Each row below holds a small network's activations on one input, seen along a few directions.
Each table varies a few parts of the input and shows all the possible inputs, shuffled.
Descriptions start from the smaller parts, as in this example, which fits no table here: one of 6 places along a line, together with either a single point or one of 9 places along a line or (one of 3 separate values, together with one of 5 places around a ring).
Shared parts are said once, and a part with two or three values counts as separate values.

Other details of the inputs shift rows strongly along two fixed directions, in all tables alike. That doesn't count.

Table:
x1: [ 43.1  28.8 -16.7 -23.1 -56.1   6.4  22.5  -0.6  -5.8 -10.5 -19.4  -2.0
 -39.9  -0.2  23.2]
x2: [ 43.9  35.6  -2.7  -6.6 -57.9  -7.9  22.9  -7.1   7.8   0.0   8.1 -18.9
 -38.1   9.7  32.6]
x3: [ 24.7   3.2  -1.6 -36.3 -14.6 -38.3  -7.8   3.9  -6.1 -19.1   4.8  20.3
   5.3 -18.8 -10.9]
x4: [-10.0  21.1  27.2  36.3  -2.7  18.8  29.2 -17.8  12.4  24.6  18.5 -26.0
  15.4  37.4  19.9]
x5: [ 13.6   8.7 -11.4 -20.0  29.4 -76.0 -20.0   2.3  22.2 -16.5 -45.7  22.9
  49.7 -14.2 -39.7]
x6: [-43.2  -6.0  18.1  10.3  55.0  -0.2 -32.2  14.1  -9.9  -6.8  -0.1  27.7
  49.4  -6.8 -30.4]
x7: [  8.6   1.3 -49.0 -10.9  42.6 -91.4 -67.8  21.8  -1.9 -23.1 -60.3  14.4
  -1.8 -49.8 -37.3]
x8: [-38.8  -8.8  22.1   4.8  42.4  22.6 -12.2  -1.7  -4.1  -1.2   9.3  23.2
  43.5   7.7 -15.2]
x9: [-61.3 -56.2  12.8  30.0  71.8  10.9 -13.6 -15.8  -1.6  12.7   4.4  15.2
  53.9  10.3 -25.0]
x10: [ 64.8  34.3 -28.5 -40.9 -73.3 -16.2   8.6   9.9 -10.3 -24.0 -28.0   0.5
 -62.1 -14.2  26.9]
x11: [ 36.7 -18.4 -34.4 -11.9 -50.0   8.6  48.4 -26.2   6.7   3.8 -13.3  -9.4
 -45.9  14.2  30.7]
x12: [  3.3   3.5 -18.2 -25.5  39.0 -53.4 -28.2  10.2   9.6 -26.6 -68.2  34.4
  52.5 -22.8 -42.3]
x13: [ 44.0 -12.6 -45.2 -41.7 -59.7 -23.8 -11.3   8.6 -18.3 -18.8   5.6  15.9
 -72.2 -32.4   9.9]
x14: [-33.0 -41.3   6.3  27.7  16.5  38.3  11.1 -20.1  -9.0  18.6  29.8  -2.7
   6.6  18.2   7.0]
x15: [-69.1   1.0  42.6  49.3  63.8  32.8 -28.5  11.9  -5.4   6.9  23.6   6.8
  43.8   2.7  -6.3]
x16: [-21.6 -20.1 -20.0   8.8  41.7 -40.5 -56.7  21.2 -13.1 -13.3  -3.6  19.7
   5.0 -38.4 -28.5]
x17: [  0.5  35.6  18.4  26.6 -33.5  52.8  27.7 -10.4  -2.7  14.1  14.7 -28.4
 -38.4  26.2  43.4]
x18: [ -5.0  18.2  37.1  26.8 -33.7  45.4  29.8  -8.1  -9.3  18.7  63.2 -23.5
 -29.4  23.5  40.9]
x19: [-56.9   0.3  43.0  44.2  49.5   8.3 -11.6   4.2   4.7  14.9  33.6  -0.6
  54.9   6.4  -6.8]
x20: [ 10.4  -5.4  21.3  -7.1 -40.9  72.4  51.6 -21.4  -8.6  11.2  38.3   6.8
 -21.3  28.7  33.5]
x21: [-22.8 -18.8   6.8  55.0 -11.6  73.4  60.6 -41.1  11.4  40.3  29.7 -39.1
 -13.8  56.6  48.5]
x22: [-25.3 -13.0  27.2  -0.7  46.7 -24.9 -14.0  -4.4   6.0   1.7   2.5  25.3
  60.8  -4.4 -29.5]
x23: [-23.9   8.5  26.2  39.0   4.1  61.1  33.3 -22.9  11.3  23.4   4.9 -16.9
  23.2  42.1  24.3]
x24: [ -7.4  -9.4  21.6   4.1   5.5  86.4  42.8  16.2  22.3  34.2   8.4 -74.5
  -1.3  24.9 -13.3]
x25: [ 60.1  14.7 -13.1 -51.3 -66.3 -29.9   5.3   4.7 -17.1 -17.6  15.1  12.9
 -43.1 -19.4  11.2]
x26: [ 57.7  -1.0 -54.0 -32.0 -62.6 -31.3  14.1  -3.6  -8.5  -8.9 -29.5  -4.4
 -68.8 -14.4  20.8]
x27: [-44.2 -15.1 -11.5  42.3  65.8 -27.1 -36.2   1.2  14.1  12.6 -28.8  -4.5
  36.7  -6.4 -14.7]
x28: [-14.7 -33.7 -28.2 -12.0  44.8 -55.0 -55.8  16.0 -14.2 -18.0 -21.6  31.4
  21.7 -39.3 -42.4]
x29: [-11.5  13.7  30.7  41.1   0.0  31.0  38.0 -24.6  19.9  26.9  19.7 -24.8
  26.1  40.7  21.2]
x30: [ 40.4  41.0 -21.0 -28.1 -19.5 -74.8 -27.4  17.3   3.5 -23.1 -30.3   5.2
 -22.4 -29.5  -8.4]
x31: [ 29.7 -20.1  -1.3 -75.9 -24.5  23.6  -3.5  45.7   7.3 -15.1   8.5 -29.5
 -38.6 -18.7 -42.8]
x32: [  7.2  10.3  -4.5 -22.2 -11.8  -1.9 -19.0  16.9 -13.5 -21.9   6.2  22.7
 -11.2 -19.5  -0.6]
Description of these inputs: one of 2 separate values, together with either a single point or (one of 3 separate values, together with one of 5 places along a line).
Question: The inputs of x18 and x30 match in every part but the choice among 2 separate values. If x8 is changed in the same way as x18 into x30, which row does it become?
Answer: x23
Question: Change only the choice among 2 separate values in x20. List by row number the other rows that result.
Answer: x12
Question: Change only the place on the line of 5 in x27. List by row number the other rows that result.
Answer: x7, x11, x21, x26
Question: Change only the choice among 3 separate values in x4. List by row number the other rows that result.
Answer: x1, x26

Table:
x33: [-17.8  18.9   3.6  17.8  47.6 -41.1 -24.2   3.4  16.0  -3.0 -40.0   5.3
  56.5  -3.6 -23.4]
x34: [ 16.0  -4.1 -10.3 -16.0 -22.4  -3.5   1.3  -1.2  -9.7  -8.4   5.8  10.2
 -22.5  -8.3   7.7]
x35: [-31.9 -18.5   3.1  14.9  49.4  -5.2 -17.6   3.9   7.0   4.3 -13.0   1.4
  39.5  -1.5 -25.5]
x36: [ 44.7   9.4 -29.0 -58.0 -19.6 -53.2 -22.8  22.5  -1.3 -30.5 -34.9  15.8
 -14.3 -35.4 -27.4]
x37: [-28.5  -1.7  22.8  19.8  25.2  15.0  -5.2   0.1   0.4   6.4  17.5   2.9
  25.0   8.5  -2.7]
x38: [ 12.5   1.4  -9.9 -12.4 -17.9  -5.6  -7.1   6.3 -10.3  -8.0   5.7   5.3
 -25.8 -12.5   4.2]
x39: [ -1.1   0.3   6.2  -9.7  12.2  -4.4  -4.1   7.1   5.8  -2.7  -8.8  -0.9
  19.0  -2.1 -16.5]
x40: [ 21.2  15.4 -34.2 -16.9  10.3 -86.0 -38.2   6.3   0.5 -24.6 -47.6  27.7
   9.9 -33.3 -18.7]
x41: [ -4.9  14.9   7.5  33.8  -5.5  19.1  28.6 -20.1  12.4  19.5  -2.6 -19.2
   1.2  29.1  26.2]
x42: [-23.9 -12.2  -9.5  -6.7  57.1 -54.0 -55.9  18.2  -3.4 -18.2 -27.9  29.9
  42.9 -33.3 -43.6]
x43: [ 18.7  10.6 -25.9  -1.3  -8.5 -50.2 -12.5  -6.6   0.1 -10.5 -25.5  13.4
  -9.9 -13.1   5.7]
x44: [ -0.8  -4.2   9.7   2.6 -13.7  22.1  14.6  -9.8  -6.0   5.5  21.0   3.4
  -8.7  10.4  15.1]
x45: [-31.1  -5.4  20.7  21.3  35.9  19.9  -2.5   2.9   9.2  12.7   4.4 -11.8
  30.8  10.8 -11.9]
x46: [-14.0 -16.7   4.1  12.0  10.2  22.9  13.1  -8.2   3.2  11.5   4.7  -7.6
   9.1  12.6  -0.5]
x47: [  6.8  -8.9  -0.2   5.4 -33.9  33.6  25.4 -14.1 -10.2   8.7  28.8  -5.2
 -33.9  13.7  29.8]
x48: [ 12.6   0.0 -10.5 -23.5   0.7 -18.5 -10.3  11.7   2.6 -10.4 -16.7   2.9
   1.5 -14.7 -17.7]
x49: [ 17.5  12.0  14.2  -2.0 -42.2  47.0  36.8  -3.9   1.1  12.3  25.5 -28.2
 -33.4  20.7  25.5]
x50: [ 35.1   5.9   1.4 -22.9 -49.8  27.7  35.2  -6.1  -0.4   2.1  13.1 -11.2
 -33.2  12.4  19.6]
x51: [-35.2  -7.5  26.8  24.3  34.0  17.3  -2.6  -5.1   1.2   9.1  16.9   5.9
  36.6  13.0  -4.7]
x52: [ 22.5  -0.3 -15.0 -13.6 -38.4   5.2   5.5   0.5 -12.3  -5.1  13.1  -0.9
 -45.1  -6.8  18.2]
x53: [ 23.2   8.7  -7.6 -28.7 -15.7 -13.8  -3.3  13.3   1.8 -11.6 -11.5  -2.1
 -10.3 -11.9 -11.1]
x54: [ 12.7  -7.7 -13.6 -13.8 -11.4  -0.5   2.7   2.4   0.1  -2.4  -6.3  -3.3
 -14.1  -5.1  -2.8]
x55: [-28.9   1.9  -2.2  33.0  51.6 -29.0 -17.5  -5.2  16.2   6.7 -33.9  -0.1
  43.9   4.3 -14.3]
x56: [-26.1  -6.9  20.8  30.4   2.7  42.7  15.1  -9.9  -3.2  17.9  32.0 -10.5
  -2.6  19.9  18.8]
x57: [-21.2  -6.5  19.4  24.9   4.8  45.4  21.7  -6.5   5.6  20.9  20.2 -23.1
   3.1  23.5  11.4]
x58: [-38.0 -16.2  18.1  28.5  33.1  19.0  -2.1  -8.6  -1.4  11.5  15.3   5.5
  28.7  12.0  -1.4]
x59: [ 28.9   1.0  -8.1 -19.0 -41.9  20.6  24.6  -2.7  -1.3   1.4   7.2 -12.8
 -38.0   5.2  15.7]
x60: [ 37.9  -0.9 -23.6 -38.9 -31.4 -16.9   2.5   6.7  -3.0 -14.1 -15.6   4.1
 -27.7 -15.4  -4.4]
x61: [-34.2 -12.7   6.9  21.4  45.2   4.3 -16.4   6.9   6.4   8.6  -5.7  -7.7
  29.6   1.5 -19.2]
x62: [ -5.4   2.5   4.1   1.1   4.1  -1.1 -10.7   6.4  -5.4  -3.4   8.4   3.9
  -3.4  -6.9  -1.8]
x63: [ -9.7   7.6  23.7  18.1 -15.2  41.3  19.4  -5.0  -3.4  13.7  34.9 -14.0
 -13.7  18.6  21.8]
x64: [ 25.0  23.0 -16.9  -8.1 -11.7 -34.5  -0.4  -2.3   8.0  -8.1 -32.9   0.7
  -1.3  -5.1   2.3]
x65: [ -9.6 -15.3  -5.4   2.7   9.3  -4.9  -8.0  -4.1  -7.0  -2.3   2.8  13.1
   3.7  -4.2  -2.4]
x66: [ 37.9   9.6 -16.7 -35.5 -36.4 -10.1   4.0  11.9  -2.8 -13.4  -8.6  -6.3
 -35.3 -13.7   0.3]
x67: [ 33.3   8.0  -7.5 -30.5 -40.8  -6.2   6.8   2.2  -9.7 -13.9   7.8   9.7
 -29.9  -9.0  10.3]
x68: [ -8.2  -4.0  16.5  10.3  -0.5  35.0  21.6  -6.8   5.7  14.5  14.1 -15.4
   4.5  19.3   7.1]
x69: [ 11.0  21.2  -5.2  13.2 -10.5 -22.5   4.7 -12.1   1.7  -0.4  -8.3   3.6
  -0.7   4.5  16.7]
x70: [  3.3   1.5  -4.9 -12.7   0.9 -17.2 -17.6   9.4  -6.3 -10.9  -1.3  12.5
  -3.5 -16.1  -8.2]
x71: [-10.6  -2.3   7.0   8.7   8.4  18.9   3.6   3.3   3.6   9.0   4.5 -15.1
   0.4   6.9  -2.1]
x72: [-28.1  -9.4   5.1   5.1  46.6 -25.5 -32.5   8.6  -0.9  -7.4  -8.9  19.7
  39.8 -14.3 -27.1]
x73: [ 33.2   0.7  -9.3 -28.0 -37.7   6.8  20.2  -1.2  -1.5  -5.0   0.0  -3.0
 -27.3  -0.1   7.9]
x74: [-24.7 -14.3   0.3  13.4  27.5  -4.8 -17.9   0.4  -3.9   0.3   3.0   9.9
  15.9  -5.0  -9.2]
x75: [ 30.2  -3.4  -8.6 -20.2 -42.8  20.4  29.2  -6.7  -2.1   1.3   6.4  -8.3
 -34.3   7.0  16.3]
x76: [-15.1  21.4  20.1  40.1   5.5   9.0  15.1 -17.9   7.1  15.6   9.5  -7.3
  20.6  24.6  22.8]
x77: [ 11.4  -5.5 -11.9 -11.3 -12.3   2.3   3.4   3.8  -0.1  -1.6  -4.1  -7.0
 -16.6  -4.0  -1.0]
x78: [ 21.7   7.7 -17.9 -38.1  -1.5 -51.7 -35.8  21.6  -7.7 -28.7 -20.2  24.8
  -1.9 -35.3 -24.3]
x79: [-25.4  -4.7  24.2  28.1   4.3  41.4  16.7 -10.3  -1.4  16.9  32.5  -8.7
   3.7  21.1  17.3]
x80: [-43.0 -14.4  17.3  36.8  34.9  23.6  -6.4  -5.3  -1.3  14.4  19.3  -2.4
  21.8  10.9   0.8]
Question: What do these inputs look like to the network?
Answer: one of 2 separate values, together with one of 4 places along a line, together with either a single point or one of 5 places along a line
Question: The inputs of x58 and x44 match in every part but the place on the line of 4. If x60 is changed in the same way as x58 into x44, which row does it become?
Answer: x68
Question: The inputs of x77 and x45 match in every part but the place on the line of 4. If x54 is changed in the same way as x77 into x45, which row does it become?
Answer: x48
Question: List by row number the other rows that have the place on the line of 4 and the choice among 2 separate values in common with x74.
Answer: x43, x47, x52, x65, x80
Question: Change only the choice among 2 separate values in x37. List by row number the other rows that result.
Answer: x36
Question: Change only the place on the line of 5 in x51. List by row number the other rows that result.
Answer: x37, x63, x67, x78
Question: List by row number the other rows that have the place on the line of 4 and the choice among 2 separate values in common with x38.
Answer: x34, x40, x42, x56, x58
Question: Change only the choice among 2 separate values in x78. List by row number the other rows that result.
Answer: x53
